[155 174 105  99  94] : gav
[155 172 100  98 108] : Lator
[129 139 179  95 115] : Teluv
[137 119  69 158 149] : tilus
[161 168  91 106 113] : ber
[127 145 171  99 107] : ganur
[101  87 160 141 144] : Lono
[101  91 152 153 147] : kagi
[103  87 106  91 143] : fene
[125 120  70 155 144] : gad
[101  80 162 153 150] : teku
succ: [103]  [87]
find: [161 168  91 106 113]  ber
succ: [139]  [179]

[ 96 156 125 118 121  76 120 129 154 130] : ber
[123  66  98 139 106 147 135 127  97  59] : Lator
[147 161 159 197 118 148 160  97 191 153] : ganur
miss ganur: [197 160 161  97 148 159 191 153 118]  [147]
rev: [ 97 127 135 147 106 139  98  66 123]  Lator
miss ber: [129 156 118 120  76 125  96 154 130]  [121]

[147 108 139 148 102 101] = kagi
[127 151 152 115 138  64] = fene
[151 127  86  67 135  86] = duv
miss kagi: [139 101 148 147 108]  [102]
dup duv:   [86]
succ: [147]  [108]
find: [127 151 152 115 138  64]  fene
miss kagi: [101 148 147 108 139]  [102]
diff kagi: [147 108 139 148 102 100]  6, [101]

[110 132 127 129]  teku
[ 87 130 127 129]  ber
[ 55 129 126 128]  fene
[126 132 127 130]  gav
[127 129 128 128]  gad
[141 125 129 124]  ganur
[124 126 130 131]  kagi
[131 124 125 131]  Teluv
[134 123 129 125]  duv
[134 123 126 127]  Lono
rev: [129 127 132]  teku
rev: [130 127 132]  gav
diff kagi: [123 126 130 131]  1, [124]
dup Teluv:   [131]

[116 132 142 135 117 133 118 142]  gav
[133 139 178 110 124 128 134 124]  kagi
[129 140 118 115 118 129 126 130]  ganur
[139 178 108 124 116 128 121 133]  Lator
rev: [124 110 178 139]  kagi
dup gav:   [142]
succ: [117]  [133]

[114 117 101 116 113 136  91  96 138 103 127 116 114 136  97 129 121  93
  85 105  97 104  86 133 129 108  92 135 101 120  88 101 108 120  90 107
  83 123  96 123 141 136 122 140 114 102 122 139 117  92  98 100  90 121
  83 116 111 118]  ber
[142 140 141 142 142 141 142 140 139 144 141 142 142 137 144 142 141 143
 142 140 143 141 144 138 140 141 147 140 144 141 144 143 142 142 146 144
 144 140 142 140 139 137 138 138 141 141 141 140 142 144 142 142 141 141
 147 140 142 141]  Lono
[129 136  97 130 129 164  76  82 159  97 151 120 131 160  97 159 140  81
  73 100  91 109  81 154 149 114  95 169 106 149  84  99 107 141  86 115
  70 139  98 140 172 166 136 171 132  98 137 162 128  87  84 100  74 134
  78 140 130 130]  Teluv
[124 130  97 124 124 157  80  84 154 100 145 121 124 153  98 152 134  83
  74 101  92 106  81 147 144 113  94 159 105 139  85  99 107 136  88 113
  72 135  96 135 163 158 130 161 126  98 135 157 126  88  87  98  77 130
  79 130 123 126]  ganur
[126 132  97 127 126 159  79  85 155  99 146 120 127 155  97 153 136  84
  75 101  92 107  81 150 146 113  94 163 104 143  85 100 107 136  87 113
  72 136  98 136 166 160 133 165 128  98 134 158 126  89  87 100  77 132
  79 134 126 128]  gad
[131 140  95 129 132 167  74  79 161  94 154 122 132 162  99 166 142  77
  71  99  89 109  81 155 151 116  95 174 107 154  85  98 105 146  88 115
  68 140  98 141 174 172 136 173 135  95 141 164 130  87  81  97  70 134
  77 142 133 129]  fene
[115  84 155 161  91 149 135 161 171 180 132 140 128 165  83  75 128 166
 121 161 144 117  90 178 152 112  87 102  92  75  85 146 171  79  79 133
 102 151 104 145 167  97 163 166  92 169 107 175 131 104 177 159 162 167
 100  97  71 173]  teku
[121 115 151 124 120  93 166 163  99 148 105 127 122 101 144  92 113 163
 170 148 154 140 159 107 107 133 146  88 138 105 156 147 142 109 151 133
 169 116 148 115  91  92 122  92 119 152 112  95 122 154 160 149 170 120
 160 116 119 124]  kagi
[146 146 142 147 147 148 139 139 144 140 147 140 148 146 143 147 147 141
 142 141 141 145 144 147 146 143 145 150 143 150 144 143 142 146 142 145
 141 145 145 145 149 147 146 149 147 142 143 145 144 144 138 143 139 144
 144 149 149 145]  tilus
[118  85 152 164  93 154 130 155 170 181 134 140 131 162  83  82 130 164
 117 157 142 115  91 176 153 113  92 107  95  80  86 147 170  81  82 137
 102 149 103 143 168  96 160 167  93 166 108 178 132 106 175 159 157 168
 104  98  74 173]  Lator
miss ganur: [ 79 107 124  77 126  88  97 163 139  96 135 126  98 144 145  88 136 106
  84 130 113 134 159 101 130  81 153 135 130  94 161 152 157 124  72 158
 105  98  80 113 100 154 123 126 124 157  99 135  92  83 147 130  74 124
  98  85  87]  [121]
find: [126 132  97 127 126 159  79  85 155  99 146 120 127 155  97 153 136  84
  75 101  92 107  81 150 146 113  94 163 104 143  85 100 107 136  87 113
  72 136  98 136 166 160 133 165 128  98 134 158 126  89  87 100  77 132
  79 134 126 128]  gad
diff Teluv: [129 136  97 130 129 164  76  82 159  97 151 120 131 160  97 159 140  81
  73 100  91 109  81 154 149 114  95 169 106 149  84  99 107 141  86 115
  70 139  98 140 172 166 136 171 132  99 137 162 128  87  84 100  74 134
  78 140 130 130]  46, [98]

[109 121 115 135 113 128 140 125 111  98] = Teluv
[ 76 106  71  55 136 117  81 150 175  98] = kagi
[177  62 154 155 105 189 151 188 181  90] = duv
[131 122 134 120 126 135 146 125 126 150] = Lono
succ: [111]  [98]
succ: [175]  [98]
miss Lono: [135 131 126 150 126 120 134 146 122]  [125]
miss kagi: [ 81 117 106  76 136  55 175  98  71]  [150]
diff kagi: [ 77 106  71  55 136 117  81 150 175  98]  1, [76]
miss duv: [151 105 154  62 177  90 155 189 181]  [188]

